These are the activations of a small neural network, seen along a few directions. Each row is one input.
Each table varies a few parts of the input and shows all the possible inputs, shuffled.
A made-up example of a description, with smaller parts first: one of 8 places around a ring, together with either a single point or one of 9 places along a line or (one of 3 separate values, together with one of 6 places along a line).
Shared parts are said once, and a part with two or three values counts as separate values.

Other details of the inputs shift rows strongly along two fixed directions, in all tables alike. That doesn't count.

Rows:
R1: [ 22  -1 -44  -5   2   9  25  -5   9  -6 -34]
R2: [-43 -15  13  31 -10 -49 -28 -26   0   9  19]
R3: [ -4  13  17 -11 -19  -4  19  53 -10  -7  20]
R4: [-45 -10  15  31 -11 -39 -28 -37  -8  12  24]
R5: [ -9   4  -1  -5  -3  -5 -26 -26  19   7  21]
R6: [ 63  69  24 -29 -15  22  32  80 -22 -10  35]
R7: [-35 -13  33  29  -4 -38 -52 -25   9   6  17]
R8: [-31 -21   7  17  -7  -2  -4 -13  -5   6  -1]
R9: [ 41   8 -22   1  20  13   7 -17 -11   2 -25]
R10: [-25 -19   1  14   7 -24   1 -12  -7   4   1]
R11: [  0   5  29   0   6   3 -11  13  -6   6  26]
R12: [ 28   1 -26  -4  -2  30  16 -22   5   3 -29]
R13: [  9  29  21 -19 -20   4 -11  18   9   6  30]
R14: [ 23  -9 -23 -16  22  39   7 -12   8   6 -34]
R15: [  6  18  21   0 -14  -1 -20  10   2   6  23]
R16: [  3 -24 -22  -2  12  33   8 -32   4   6 -27]
R17: [ 19  -8 -15  20  13  -4   5  -7   2  -7 -42]
R18: [ 14 -18 -29 -13  20  21  17  -1  10 -11 -53]
R19: [ 10  -3 -27   6  -7  15  17 -20   5   3 -35]
R20: [ 13 -14 -38 -17  26  18  17  -6  12 -14 -39]
R21: [  4  24  16   9 -20 -19  13  40 -10  -4  16]
R22: [ 11 -14 -20  14  16  21  32  -9 -15   1 -40]
R23: [-21 -22  16  20   7   1 -11 -25  -7   9  10]
R24: [ -8  19  15  17 -18 -12   6  15 -14   2  17]
R25: [  5  28   6 -18 -21   5   4   9   3  -2  46]
R26: [ -9  -3  12  25  -5  -7 -16 -23  -7   6  10]
R27: [-20  -8  -2   8 -20 -19  -8  -5  13   4  -3]
R28: [-23 -12  -2 -13  14  -4 -26 -15  16  -2  10]
R29: [-21   1  -9   5 -15  -9  -5 -22   9   3  15]
R30: [ 17 -22 -22   0  21  16  15   3   2 -10 -53]
R31: [ 22 -13 -22   1  25  22  22 -24 -18   3 -22]
R32: [-10  -6   9  17 -14  -2 -20 -21   0   8  11]
R33: [ 13 -22 -15   0  24  18  -5  -9   3  -1 -44]
R34: [ 13 -23  -8   9  32  11  -2 -15   0  -1 -42]
R35: [-15  -5   5   2 -12 -19 -18  -4  19  -3  -4]
R36: [ 50  53   0 -36  -6  25  71  74 -38 -13  19]
R37: [  2  22   7 -31  -9  20  16  24  -4  -4  50]
R38: [ -3 -23 -42  -4  16  12  18 -18   9  -5 -35]
R39: [  9 -20 -34  -6   9  20  28  -1   3  -4 -49]
R40: [ 11  23  22  -8 -16  -7 -14  32   1  -5  18]
R41: [-32 -11  24  21   0 -43 -48 -33   4   7  24]
R42: [ 33   4 -24 -14   8  19   6  -3  12  -3 -44]
R43: [  7 -27 -11  14  27   2   9 -10   2  -7 -47]
R44: [ 28 -12 -18  -4  24  36   6  -7  -1   6 -36]
R45: [ 12  26  16  -5  -7 -25   6  31  -9 -10  23]
R46: [ 15 -10 -28  16  -2   2  14  -1   1  -1 -45]
R47: [ -5  13  21 -28  -5   4  -9  33   5  -4  21]
R48: [  7 -14 -30 -12  28  27  -4 -30  13   5 -18]
R49: [-22 -24  12  13  -1   7 -16 -22  -2  10  11]
R50: [ 13  22  24 -23   6  -7   6  38 -14  -6  31]
R51: [  7  19  22 -18   2 -15  17  43 -12 -12  28]
R52: [ -9  17  13   9 -27  -7   2  16  -7   2  18]
R53: [-14  -2  -5  -2  -5 -20 -16 -11  21  -6   7]
R54: [-43 -20  25  26 -15 -41 -46 -17  16   2  12]
R55: [ 18  25  23 -22   6   4   7  31 -17   2  41]
R56: [ 15  36   7 -30 -13  -4  -2  31   9  -9  33]
R57: [-13  19   4 -21 -16   7  19  24  -4  -5  40]
R58: [-56 -34  24  33  -3 -37 -24 -20   4  10  11]
R59: [ 19  35  15  -9 -14  -3  12  21 -23  -3  41]
R60: [-67 -30  20  17 -16 -19 -29 -35  10  12  22]
Each input here is: one of 2 separate values, together with one of 5 places along a line, together with one of 6 places around a ring.
The inputs of R58 and R21 match in every part but the choice among 2 separate values. If R23 is changed in the same way as R58 into R21, which row does it become?
> R26
The inputs of R60 and R19 match in every part but the choice among 2 separate values. If R3 is changed in the same way as R60 into R19, which row does it become?
> R46
Which other rows does R53 become when the choice among 2 separate values takes its other values? List them by row number.
> R20
A walk changes only the place on the line of 5. It starts at R9 and steps to R6. List the rest of the walk in order.
> R15, R13, R5
A walk changes only the place on the ring of 6. It starts at R60 and steps to R39. List the rest of the walk in order.
> R18, R47, R14, R16

Rows:
R61: [-25 -17   5 -12   6  21 -26 -27   8  10  33]
R62: [-31 -20  11  29  -7 -11 -30 -68   2  18  24]
R63: [-23   1  28  22 -19 -37 -53 -23  13  10  21]
R64: [  2  32   6 -26 -26  16  41  58 -19  -9  54]
R65: [ 55  16 -19   6  13  21  55  36 -31  -6 -54]
R66: [  4 -17  12  13  18 -14 -51 -33  20  10 -10]
R67: [ 21   9 -22  -2   2   0  20  28  13 -13 -33]
R68: [-33   6  38  28 -21 -46 -24  -8 -16   9  44]
R69: [-56 -34  11  -4  -6 -23 -10  -6  16  -1  -1]
R70: [ 10  36  19 -20 -18 -11  34  85  -7 -28  12]
R71: [ 42 -26 -45  19  31  39  61 -30 -20  -7 -82]
R72: [-20 -22  20  16  14  -3 -37 -56   5  18  30]
R73: [ 58  57  22 -29   7  19  14  50 -27  -3  29]
R74: [ 31  60  11 -35 -22  -1  16  72   5 -23  36]
R75: [ 26  33  20 -37  -3   4 -12  48  12 -20  26]
R76: [ 66   4 -58  11  30  38  27 -38 -20   4 -83]
R77: [ -4   9 -12 -33  -8   9   2   7  19  -4   6]
R78: [ -7 -26 -20  31  11   1  10 -50 -12  12 -19]
R79: [-35  -2  10  -6 -23  13 -18 -18   9  11  45]
R80: [ 21 -28 -24  33  19  -4  13  -3  -7   2 -75]
R81: [-40 -18  -7 -10  -7 -19  -4  -3  17   1   6]
R82: [  6 -27 -29  39  18 -17  -8 -29   3   6 -54]
R83: [-21   5  23 -43  -2   5 -29  17  26   5  37]
R84: [-46 -28   2  10  -5   0   8  -9  -7  -3   8]
The inputs of R72 and R66 match in every part but one. If R62 is changed in the same way as R72 into R66, which row does it become?
> R63
What is each input in this table made of?
> one of 4 places along a line, together with one of 6 places around a ring
Which other rows does R67 become when the place on the line of 4 takes its other values? List them by row number.
> R70, R74, R75

Rows:
R85: [-50   2  -8  -4 -19 -16  17  -4  14  -5  36]
R86: [ 35  30  34   0  -1 -23  33  58 -32  -9  25]
R87: [-53 -15  29  24 -18 -32  25  29  -7  -4  21]
R88: [ 20  25  -3 -16  -9 -19  16   6  -5  -5  49]
R89: [-28   5  34 -11 -30 -26 -30 -20  16   4  -2]
R90: [ 13  27   4 -53   0  47  64  65 -19 -17  27]
R91: [ 20 -17 -17 -19  33 -24  -2 -23   7   0 -38]
R92: [-26 -59 -62 -16  15   6  18 -21  10  -8 -74]
R93: [ 38  40  15 -20 -27  27   5  69  14  -7  20]
R94: [-30  10   4  15 -37 -18 -26 -25   8  19  47]
R95: [ 45  45   7 -40  11  51  30  61 -29   4  31]
R96: [  8 -20 -47   5  34   6 -14 -32   9  21 -80]
R97: [ 30   0 -32   9  23  31  -4   7  20  -3 -42]
R98: [  8 -23 -25  21  33   9 -27 -29  26 -15 -40]
R99: [ -4 -10  30 -19  20  -2 -14 -12  -8   2  47]
R100: [ 10   3 -49  20  10  13   4 -40   3  11 -27]
R101: [ 41  -8 -53 -12  11  34  18 -13   0  17 -89]
R102: [-26   3  32  40 -10 -33 -21  10 -23  12  22]
R103: [  6  22  22  22   2 -25   9  32 -36 -14  11]
R104: [-35 -24  35  24 -29 -18 -53 -36  38  -3  10]
R105: [ 72  42   4 -46  11  15  32  72   3 -33  18]
R106: [-71 -41  12   7 -15 -22 -24  10  38 -10  22]
R107: [ 12  17  27 -20  -6  37   8  24 -12  19  38]
R108: [-45 -23  38  56 -25 -39 -36 -18 -14  22  20]
R109: [-32 -18  45  42 -29 -37 -24 -22 -10   0  10]
R110: [  9 -20   4  -6   8  42   2 -40  -1   9 -20]
R111: [ 32  -3 -18 -14  38  42  12 -14 -15  -2 -18]
R112: [  7  14 -35   8  10  -5   0 -33  -5  -9   3]
R113: [-33   5  20  -7   2 -41 -39   1   1   2  18]
R114: [ 30  -9 -49  10  -7  20  21 -61   9   1 -44]
What is each input in this table made of?
> one of 5 separate values, together with either a single point or one of 5 places along a line
The inputs of R102 and R96 match in every part but the choice among 5 separate values. If R87 is changed in the same way as R102 into R96, which row does it become?
> R92
List by row number the other rows that have the choice among 5 separate values in common with R97.
> R93, R98, R104, R105, R106
List by row number the other rows that have the choice among 5 separate values in common with R111.
> R90, R95, R99, R107, R110

Rows:
R115: [ 22  -9 -10  -7  22   8 -21 -33   5  -1  -4]
R116: [-39 -27 -15  22   9 -21  11 -13  -2 -12 -23]
R117: [ -3  35  12 -47 -22   5  33  79  -7 -29  52]
R118: [ 65  -2 -59 -33  34  31  30  14   6 -19 -73]
R119: [ -6 -11  -7  30   3  10 -13 -18 -12  14 -31]
R120: [ 36  37 -57 -18 -28  25  25 -15  21  -4 -16]
R121: [ -3  17   9   2  -5  -9  11  14 -24  22  10]
R122: [ 54  -1 -26  23  34  21  19 -21  -7  -6 -43]
R123: [-31 -44 -19  17   9   4 -33 -29  28   2 -23]
R124: [-36 -11  39  -3 -29  -2 -32  11  18   4  41]
R125: [ 49  41  10 -15  -8  13  46  60 -33   2  42]
R126: [-25  19  41  19 -11 -27 -34   6  -9   3  32]
R127: [ 52  42  -8 -46   7  24  16  37 -15  -5  -6]
R128: [ 28   1 -32  -8  28  33   0 -25   7   2 -51]
R129: [ -5  31  30 -30 -14  11  15  35 -12 -10  78]
R130: [-33   6  32  -5 -21   2 -37   7   2  12  41]
R131: [-25 -29 -13  40  19 -30 -27 -28  19  -3 -39]
R132: [  8 -15 -15  12  12 -28  -9  -4   4  -8 -32]
R133: [  0 -11 -31 -19  13   6  18  16  11   0  -7]
R134: [-16  20  25   6 -27 -17   0  61  -2  -9  33]
R135: [-27   7  47  18 -18 -35 -22  11   7   0  26]
R136: [-20  -2  14 -26 -12   8  22   7   4  -8  12]
R137: [ -3  25  40 -25 -18  -5  -9  37  17  -7  41]
R138: [17 23 13 -8 14 14 -8  2  9 -1 29]
R139: [ 92  16 -35 -22  14  29  59  28 -16 -17 -82]
R140: [-42 -35 -15   5  17   7 -20 -60   0   8 -18]
R141: [ 60  19 -11   4   1  38  34  35 -23  -7  -5]
R142: [ 25  -7  -2  19  17 -10 -10 -28 -11  -1 -10]
R143: [-29 -17  10  27   5 -15  -2 -35 -16   0  20]
R144: [-25 -30   6  22   9  12 -40 -47  17  13  15]
R145: [-61 -49  32  49 -20 -30 -50 -39  14  12  10]
R146: [ 16 -11 -40 -16  23  31  15 -24  -5  17 -41]
R147: [-13  28  24 -21  -5 -15 -11  48  20 -14  40]
R148: [  6  37  38 -12 -19 -28 -13  32 -24   0  31]
R149: [ 17 -24 -27  12  12   7  37 -19  -3  16 -63]
R150: [-78 -37  26  39  -5 -37 -39 -58 -11   9  19]
R151: [  8 -29 -25  13  10  17  40 -23 -11  -9 -59]
R152: [-16   2  39 -23 -19 -29 -30   6  13   3  33]
R153: [-37 -42 -21  35  14 -32 -10 -30   7  10 -29]
R154: [-19 -35 -13  13  25   7 -21 -58   9  22   4]
R155: [ 16  -4 -12 -30   1  20  29  11   7  10 -17]
R156: [ 22  74   6 -12 -69 -17  27  49  -3 -12  62]
The inputs of R141 and R144 match in every part but one. If R132 is changed in the same way as R141 into R144, which row does it become?
> R118
What is each input in this table made of?
> one of 2 separate values, together with either a single point or (one of 4 places along a line, together with one of 5 places along a line)
Which other rows does R145 become when the choice among 2 separate values takes its other values? List them by row number.
> R124
A walk changes only the place on the line of 4. It starts at R117 and steps to R136. List the rest of the walk in order.
> R140, R129
